A small network was shown many inputs. Here are its activations along a few directions, one row for each input.
In each table, some parts of the input vary, and every possible input appears once, in random order.
A made-up example of a description, with smaller parts first: one of 8 places around a ring, together with either a single point or one of 9 places along a line or (one of 2 separate values, together with one of 6 places along a line).
Shared parts are said once, and a part with two or three values counts as separate values.

Other details of the inputs vary at random and push rows far along two fixed directions, the same in every table; ignore that.
These rows show it; all are for the same input, with only those details redrawn:
[ -3  -7  -1 -16  23  -3  31  -2 -35   4 -22   9]
[ 30  13 -10   8 -25   2 -24   6  11  -4  -6  10]
[ 16  13 -18  -4  -5  -3 -22  -2  24   3  18 -17]
[ 40  11   1  16 -38   6 -18  14 -10 -11 -34  38]
[ -5   3 -16 -19  24  -7   7  -9   3  10  16 -24]
[ 15   1  -1  -3  -2   1  10   4 -22  -2 -25  19]

Table:
r1: [  4  10 -22   7  10 -11 -41   4  17 -12  17 -14]
r2: [-29 -11   1 -10  14   5  13   0 -34  12 -11  27]
r3: [ 34  22  43  27 -38  25  -8  21   1 -20 -37  34]
r4: [ 25   1 -12  26 -30   2 -19  24  -8 -32 -36  36]
r5: [ -9  -8  40  12  31   6  34   8 -20   0 -24  -2]
r6: [ 24  -1 -11  -7 -10   2 -22 -17  24   3  18 -23]
r7: [ -7 -17  -1 -23   3   4  12 -27   1  20  30 -25]
r8: [ 24 -18   5   2  -6  -2   4  -6 -26  -7 -28   4]
r9: [-19  -3  26  18  20  -8  40  -1 -21   0 -25   1]
r10: [  2 -16  -5 -28  19   3   9 -28  13  15  15 -22]
r11: [-16   9  29 -16  30  16  21  -9  25  11  16 -24]
r12: [  2  -7  -7  -3  -2   8  10   7  -8 -13 -25  38]
r13: [-23   5  39 -15  23  -6  40   8 -19 -12 -15   4]
r14: [ 14   9 -14  -9  -6   1 -20  -7  32  10  18  -9]
r15: [ -5  -1 -17  21  -2 -11 -37   4  10  -2  34 -10]
r16: [ -5   9  43  -6  -6   2  19  10   2 -11 -19  27]
r17: [ 30   9 -12  16 -23  -6 -28  10   7  -8  -8   0]
r18: [  6  -4   0  10 -18  -4   7   9 -35  -1 -12   6]
r19: [ 16   1 -19  12   0 -13 -26   1  23   6  17 -20]
r20: [ 27  15  43  25 -42  31 -11  20  13  -3 -45  45]
r21: [  5   8 -11  -5 -22   3 -17  -6  21  15  32 -10]
r22: [-13 -10  -8   3 -19  11   9  11 -13  -1 -16  32]
r23: [ -7   3 -22  -1 -18   5 -16   0  28  -4  33  -2]
r24: [  6 -24  -9  -6  22 -11   2 -19   4  11  14 -32]
r25: [-18  -1 -13 -21  37  -4  -7 -11   8   5  18  -2]
r26: [-13  -3 -14 -23  21  -1   6  -9  14  25   8 -17]
r27: [ 30  13 -10   8 -25   2 -24   6  11  -4  -6  10]
r28: [ -6 -12  -5 -17   3   0  10 -23  -6  13  31 -33]
r29: [ 21  -1  -7  29 -35  -6 -26  11   1   3   8   3]
r30: [ 24  24  34  28 -50  15  -3   6   9 -15 -41  47]
r31: [-11  -7   3 -11   6   0  32  -2 -42   9  -7   5]
r32: [ -6  12 -16   4  -7  -2 -34   0  11  -5  35  -7]
r33: [ -1  25   8  19 -11  -7 -10  -2  32  -9  13 -32]
r34: [ 15   3  -7  23 -46  10 -11  20 -13 -24 -17  40]
r35: [-33  12  13  -9  17   2  24 -14  24  18   6 -22]
r36: [  6  -8  -7  -6 -29   9 -19 -17  24  22  25 -17]
r37: [ 16  -7 -10 -12 -13   8 -23 -18  35  18  12 -15]
r38: [-25  20  13  -5  20  -4  25 -13  15   2  14 -31]
r39: [  7   9  -4   9 -27   7 -35   4   6  -5  13  28]
r40: [ -4   6 -29  -4   7  -2 -12   3  25 -12  18 -10]
r41: [-12  -1  38   0  31   7  39   8 -26  -7 -24 -11]
r42: [-19 -12   3 -15   2   5  30  -2 -33  23 -14  13]
r43: [  1 -32   8   6   0  -6  22 -11 -39   9  -6  -3]
r44: [-25  -8 -25  -2  12  -9   7   4  -3  -9  28 -27]
r45: [-26  -3 -16  -3  24 -12  -9  -2 -13  -3  29 -24]
r46: [-18  -8  38   4  22 -15  31  12 -16  -9 -17   4]
r47: [-23 -16 -10 -15  21   6  29   4 -19   2 -29  27]
r48: [-33   6  26 -22  21  -4  17   1  27  10  13 -16]
r49: [ -1 -25   7  -5  -1  -4  25 -11 -44   3  -8 -10]
r50: [  4  14 -21  -1   9  -4 -38  -1  22  -8  21  -4]
r51: [  8  -5 -19  32 -30  -3 -23  16   8 -15  10  11]
r52: [ -2  19  20   6  -7 -13 -16  13  35 -17  19 -28]
r53: [-16  -7 -18   1  42 -16 -13  -3   0   1  16 -13]
r54: [-21 -11  -1 -16  31   3  12   0 -26   8 -26  30]
r55: [-12 -21 -12   6  28  -9  25  10 -28 -11 -24  18]
The inputs of r9 and r38 match in every part but one. If r53 is changed in the same way as r9 into r38, which row does it become?
> r50
Describe the family of inputs behind these rows.
> one of 5 places along a line, together with either one of 3 separate values or (one of 2 separate values, together with one of 4 places along a line)
Change only the place on the line of 4 in r25. List by row number the other rows that result.
> r10, r12, r14
Change only the choice among 2 separate values in r54. List by row number the other rows that result.
> r2
Change only the choice among 3 separate values in r33. List by row number the other rows that result.
> r41, r52

Table:
r56: [-16  -8 -18 -20  26  -6   0 -14  10  11  31 -35]
r57: [-15   6  -3 -15  28  -7   7 -12  20   6  30 -41]
r58: [ 18   8  -1  21 -33  -3 -31  13  14 -15  -2  16]
r59: [ -5  -1   5   6   2  -2  11  11 -27  -7 -17  15]
r60: [-29 -23   0 -22  43  -6  49 -13 -52  12 -17   1]
r61: [  8  14  -7   4  -9   2 -27   4  29  -4  10   2]
r62: [ -3  -4  14  -1  -4   5  22   4 -16   0 -24  17]
r63: [ -3   0   7  -2  -5   8   8   4 -11  -2 -18  27]
r64: [  9   9   1   6  -8   0 -12   4  21  -3   1  -5]
r65: [  9  -6  -7   1  -6   0   0   1 -10   0  -5   9]
r66: [  1   1  15   0  -7   5  15   0 -11  -2 -12   8]
r67: [  5   7   6   5 -14   3 -17  -3  26   7  18 -14]
r68: [-19   1 -18  -4  25  -7  -8  -8  26   3  40 -40]
r69: [ 26  10  13  19 -29   5 -25   8  15  -6  -9  13]
r70: [ 9 -6 -5  0 -7  2 -2  1 -9 -1 -5  9]
r71: [  4  -9  -2   0  -2   0  10   0 -27   2 -19  19]
Describe the family of inputs behind these rows.
> either one of 3 separate values or one of 5 places along a line or (one of 2 separate values, together with one of 4 places along a line)
What sort of input is r58?
> one of 3 separate values
Which other rows belong to the same alternative as r59? List them by row number.
> r58, r68
Change only the choice among 2 separate values in r57. List by row number the other rows that result.
> r66
